These are the activations of a small neural network, seen along a few directions. Each row is one input.
In each table, some parts of the input vary, and every possible input appears once, in random order.
A made-up example of a description, with smaller parts first: one of 5 places around a ring, together with either a single point or one of 11 places around a ring or (one of 2 separate values, together with one of 6 places along a line).
Shared parts are said once, and a part with two or three values counts as separate values.

Other details of the inputs vary at random and push rows far along two fixed directions, the same in every table; ignore that.

Rows:
R1: [ 27  -2  33  -9   7   2  37 -19  -2  29  87]
R2: [-45 -20  20 -41  19  -3  10  -4 -51 -14  42]
R3: [ 79  22 -52  45   7  37 -21 -27 -52  35 -49]
R4: [-17  15   8  23  -9 -80 -77  26  40  -5 -54]
R5: [-32  11  25 -16 -16 -54 -14  76  14  21 -82]
R6: [-37 -33  19 -14  -8 -27  20 -17 -12 -20  65]
R7: [ -8  -2  -7 -22  51  49  11 -32 -28 -31  51]
R8: [ -2  -9   7  23  20  16  -3 -57 -14 -31  63]
R9: [ -3  30  42 -24   9 -54 -51  65  31  50 -65]
R10: [-31  63  18 -28 -34 -33 -79  31  14   9 -73]
R11: [ 89  42 -49  53 -69  49   0 -54 -15  33  -8]
R12: [-43   5  29 -23  51  11 -28 -27 -36 -36  36]
R13: [-23  -1  23  10 -43 -80 -10  65  51  12 -65]
R14: [ 58  -7 -63  85 -58  34  35 -14 -24  37 -32]
R15: [ 12 -20  28  -6 -16   3  61 -11 -10  15  72]
R16: [-29  -7  49 -47  14  -2  35  21 -29  14  43]
R17: [-74  -7  18 -22   4   8  23  13 -54 -13  40]
R18: [ 82 -19 -82  47 -13  60  51 -37  47   9 -37]
R19: [-12 -19  -4   3  -3 -43 -47  44  88 -36 -66]
R20: [-50 -19  -5 -59  45  28  35  -5  25 -37  27]
R21: [-31 -24   6 -50  49  31   9   2   0 -49  37]
R22: [ 92   0 -66  71  -8  47   3 -40  17   8 -32]
Each input here is: one of 2 separate values, together with either a single point or one of 10 places along a line.
Q: Changing only the choice among 2 separate values turns R21 into R19. The same change can be made to R20. Which row results?
A: R18
Q: Change only the choice among 2 separate values in R13. List by row number the other rows that result.
A: R5
Q: Change only the choice among 2 separate values in R8. List by row number the other rows that result.
A: R12

Rows:
R23: [ 26  13 -21   6 -11  26   8 -16 -28  17 -11]
R24: [-51   9  20 -13   3 -30 -29  25  -3 -10 -22]
R25: [-45 -14  32 -15 -16 -57   4  46  35  -3 -15]
R26: [-22   0  28 -22  16 -16 -14  11 -17  -5  14]
R27: [ 44   2 -20  51 -50 -25  -6  16  23  34 -58]
R28: [ 29  -8 -34  20 -10  22   2   2   6   2 -45]
R29: [ 18 -22  -6  -5  23  33  34 -22 -21 -11  43]
R30: [-10  -4  17 -22  15   0   8   9  23  -4  12]
R31: [ 10  -1  -7  -3   1  38  22 -27 -49  -3  33]
R32: [ 32   3 -31  32 -20  12 -16 -12   3   0 -33]
R33: [-40   0  36 -16 -23 -47  -1  38  -2  16   6]
R34: [ 48  18 -19  23 -13  -5 -27  14   1  40 -73]
R35: [-34  -1  20   1  13 -43 -37  16  24 -15 -11]
R36: [-53  -9  10 -14  11 -27 -19  27  25 -23 -24]
R37: [-33  18  40 -31   8 -32 -26  30  15   5  -5]
R38: [-25   1  21 -10  22 -11  -6   6 -23  -2  18]
R39: [-17  -8  -4   4   9  20  15 -32 -20 -22  52]
R40: [ 47   6 -21  27  -8   1 -15 -13  12  17 -30]
R41: [ 14  -4 -15  -8   3  48  41 -23  -6  -5  37]
R42: [ 41  12 -10  21  -9   8  -9  -9  19  16 -17]
R43: [ 16 -18 -15   9  27  32  36 -20 -22  -6  36]
R44: [-20  -8  21 -11  14 -18 -14  -4   5 -22  29]
R45: [ -6  16   8 -21   1  28  25 -17 -28  -1  45]
R46: [ 28   1 -36  16 -13   8  -6   7  21  12 -61]
R47: [ 33 -11 -17   3  12  23  20 -14   0   9   2]
R48: [-18  13   8 -10  -8  -3  -7  -5  18 -16  20]
R49: [ -9  -3  -3 -11   3  18  16 -34 -13 -19  55]
Q: What do these inputs look like to the network?
A: one of 3 separate values, together with either a single point or (one of 2 separate values, together with one of 4 places along a line)
Q: Changing only the choice among 3 separate values turns R30 into R37. The same change can be made to R28. Which row results?
A: R31
Q: Change only the choice among 2 separate values in R42. List by row number the other rows that result.
A: R48

Rows:
R50: [-3 -4  7 -5 -4  2 20 -7 -7  0 32]
R51: [ 34  -3 -31  27 -13   8  -6  -1  20   6 -41]
R52: [ -3  13   6   9 -18 -33 -31  33  22  17 -58]
R53: [  5  -8  -7  -3   9  24  21 -23  -3 -14  37]
R54: [ -3 -13  -4 -14  22  47  40 -45 -42 -20  79]
R55: [ 18  -7  -7   7  -3  29  35 -24 -32   8  40]
R56: [ -1  -9  -8   1   9  14   9 -13  -4 -12  16]
R57: [ 70   3 -39  46 -25  30  19 -16 -12  35 -33]
R58: [ 69   0 -49  42 -13  38  10 -23   2  20 -34]
R59: [ -8  -6  -2  -4   6  -1   3  -5  13 -16  11]
R60: [ 10  14 -16  16  -9 -19 -43  22  25  11 -79]
R61: [ 67   4 -49  43 -10  43   7 -23 -13  20 -39]
R62: [  3  -6   6  -7   1  17  33 -20 -20   1  54]
R63: [-36   3  17 -20  12 -18 -21  13  13 -20  -1]
R64: [  6   7   1  11 -14 -20 -15  19  12  17 -35]
R65: [ 10   7   0   2  -5  10   7  -7 -23  15   7]
R66: [-20   8  18  -2 -15 -44 -30  36  32   6 -44]
R67: [-18  -4   5 -17  19  17  11 -19 -19 -19  41]
R68: [-54  -3  32 -43  29 -10  -6  -3  -7 -32  50]
R69: [ 67  -5 -50  45 -15  39  13 -23  -1  16 -35]
R70: [-27   2  20 -12  -1 -22  -5  14   1  -2   7]
R71: [-45  14  32 -20  -6 -49 -38  39  18   0 -31]
R72: [  2  -6  -6  -1  12  14   8 -14  -2  -9  20]
R73: [ 13   8 -16  21 -11 -20 -37  25  37   7 -74]
R74: [ 24   2 -13  25 -25 -12  -9  15  15  20 -49]
R75: [-33  -3  19 -25  21 -10 -10   2   6 -22  21]
R76: [-25  -6   9 -11  10 -14  -7   4  19 -21   5]
R77: [-54   6  39 -32   6 -40 -19  26   5 -10  12]
R78: [  7   0   6  -1   0   5  12  -5 -15   8  21]
R79: [-54  -5  39 -32  10 -29   4  12   0 -18  46]
R80: [  4   5  -9  10  -1  -7 -23  11  20  -1 -40]
R81: [ 10   2  -3   5  -8  11  10  -7 -24  12   7]
R82: [-20  11  20  -6  -8 -43 -36  37  22  10 -46]
R83: [ 19   6  -6  15 -19  -7  -4  10  11  17 -26]
R84: [ 67   0 -39  46 -26  29  16 -12 -13  34 -34]
R85: [-29  -7  17 -25  18  -8  -1  -3  11 -25  33]
R86: [ -7   0  -1  -7  12   7  -5  -6  -3 -10   7]
R87: [ 14 -12 -11  -4  22  54  44 -48 -37 -12  75]
R88: [-33  -3  16 -17   9 -21 -15  11  25 -22   1]
R89: [  7   2   7  -7   4  18  19 -15 -32   6  37]
R90: [-55   4  28 -33  17 -28 -26  17  14 -26   6]
R91: [-13 -11   8 -19  25  21  20 -24 -15 -21  59]
R92: [  3   7  -1  10 -17 -19 -17  21   5  14 -39]
R93: [ 31  -4  -8   6  -2  33  37 -28 -28  11  45]
R94: [-45  -1  32 -28  -4 -51 -16  54  31   3 -35]
R95: [ 22  14 -11  20 -19  -9 -18  15  -2  25 -53]
R96: [  6  -9   0   1  -7  13  29 -15 -14   1  38]
R97: [ 38   2 -26  24  -5  11 -11  -3  14  10 -43]
R98: [-41   6  31 -17  -7 -55 -31  38  32  -2 -28]
R99: [-15  -1  15 -14   5   6  19  -9 -26  -3  45]
R100: [ 49  -1 -40  40 -15  15  -9  -2  14  15 -58]
R101: [ 24  -4 -24  13  -5   5  -2  19  22  12 -59]
R102: [ 66   1 -50  43 -12  43   8 -22 -13  19 -38]
R103: [-53   4  43 -41  14 -25  -6  11 -13 -13  43]
R104: [ -8  -4  -3  -3  11   4   0  -6   3 -13   7]
R105: [-11   5  17  -6  -7 -29 -17  22  15   7 -21]
R106: [ 33   3 -22  14   4  28   1 -16 -12   6 -11]
R107: [ 18  -7  -2  -2   8  46  52 -41 -50   6  79]
R108: [-35   7  28 -19  -1 -28 -15  21   2  -3   2]
R109: [  2 -16  -5  -8  23  44  46 -44 -31 -21  82]
R110: [-36   2  29 -18  -1 -32 -11  22  12  -5   6]
R111: [-33  -5  15 -19  13 -18 -11   6  20 -21  10]
Q: Changing only one part turns R52 into R80. The same change can be made to R82. Which row results?
A: R75
Q: What do these inputs look like to the network?
A: one of 2 separate values, together with either a single point or (one of 5 places along a line, together with one of 6 places along a line)
Q: Start at R71 and move only the place on the line of 6, one step at a time. The first step leads to R108. Which rows follow, in order?
A: R52, R110, R66, R83
Q: Change only the choice among 2 separate values in R108. List by row number the other rows that result.
A: R63
Q: Change only the choice among 2 separate values in R58. List by row number the other rows that result.
A: R62

Rows:
R112: [-32 -13  10 -37  23  11  15  -8  -6 -26  49]
R113: [-16  17  10   1 -21 -41 -42  31  21  11 -44]
R114: [-37  -2  24 -26  13   8  17 -29 -21 -21  82]
R115: [ 35   5 -32  33   0  16 -17  -1  20   3 -55]
R116: [-31  10  23 -12  -3 -47 -27  46  17   7 -35]
R117: [-18   3   7  -9  11   6   7 -27 -11 -21  53]
R118: [ 26   2 -23  27   0  -4 -23  -3  16   4 -47]
R119: [-27 -14  14 -22  27  30  26 -26 -15 -29  68]
R120: [-12   2  11  -4   4   0   5  16  -2   7  -4]
R121: [-26 -13  21 -25  16   1  12 -12 -21 -15  58]
R122: [ 64  -9 -40  36  -2  56  27 -47 -31  18   9]
R123: [ 64  -3 -45  26  -3  59  42 -27 -30  30  -6]
R124: [ 63   2 -34  34 -19  43  16 -25 -29  26  -2]
R125: [ 61  -1 -57  34   4  47  10 -27   2   8 -36]
R126: [-27   7  14 -11  -6 -49 -46  45  31  -5 -49]
R127: [-33  -8  20 -24  25  10  15 -28 -16 -36  80]
R128: [ 69   3 -31  37 -19  29  14 -17 -24  36 -38]
R129: [ -8 -17  29 -22   5 -10  36  -6  29  -8  68]
R130: [-38 -20   8   9 -32 -62  -5  45  57 -11 -39]
R131: [-16   8   3   2  -4 -38 -46  32  36  -6 -59]
R132: [-30  -8  16 -37  18   8  22  -8 -11 -21  40]
R133: [-32  -8   3 -25  20  -1  -4  -2  15 -23  10]
R134: [-29  -7  20 -20  13   6   9 -19 -13 -22  59]
R135: [ 51   8 -22  33 -20  24  16  -6 -26  40 -19]
R136: [-45 -10  40 -35  22 -10  24  -3 -28  -7  70]
R137: [  8  12  -1  12 -16 -20 -29  34  26  12 -79]
R138: [ 75  13 -38  45 -25  50  37 -31 -46  52   1]
R139: [-29  14  28 -10 -17 -53 -40  42  23   5 -50]
R140: [ 36   8 -15  17 -14   8   2   3 -10  18 -32]
R141: [-29   7   8  -6  10 -41 -43  27  37 -23 -36]
R142: [-16  21  17  -1 -24 -44 -33  31  16  16 -49]
R143: [-22  -8  13 -18  14  10   7  -1  -6 -18  33]
Q: What do these inputs look like to the network?
A: either one of 2 separate values or (one of 5 places along a line, together with one of 6 places along a line)
Q: Change only the place on the line of 5 in R137. List by row number the other rows that result.
A: R115, R119, R120, R143
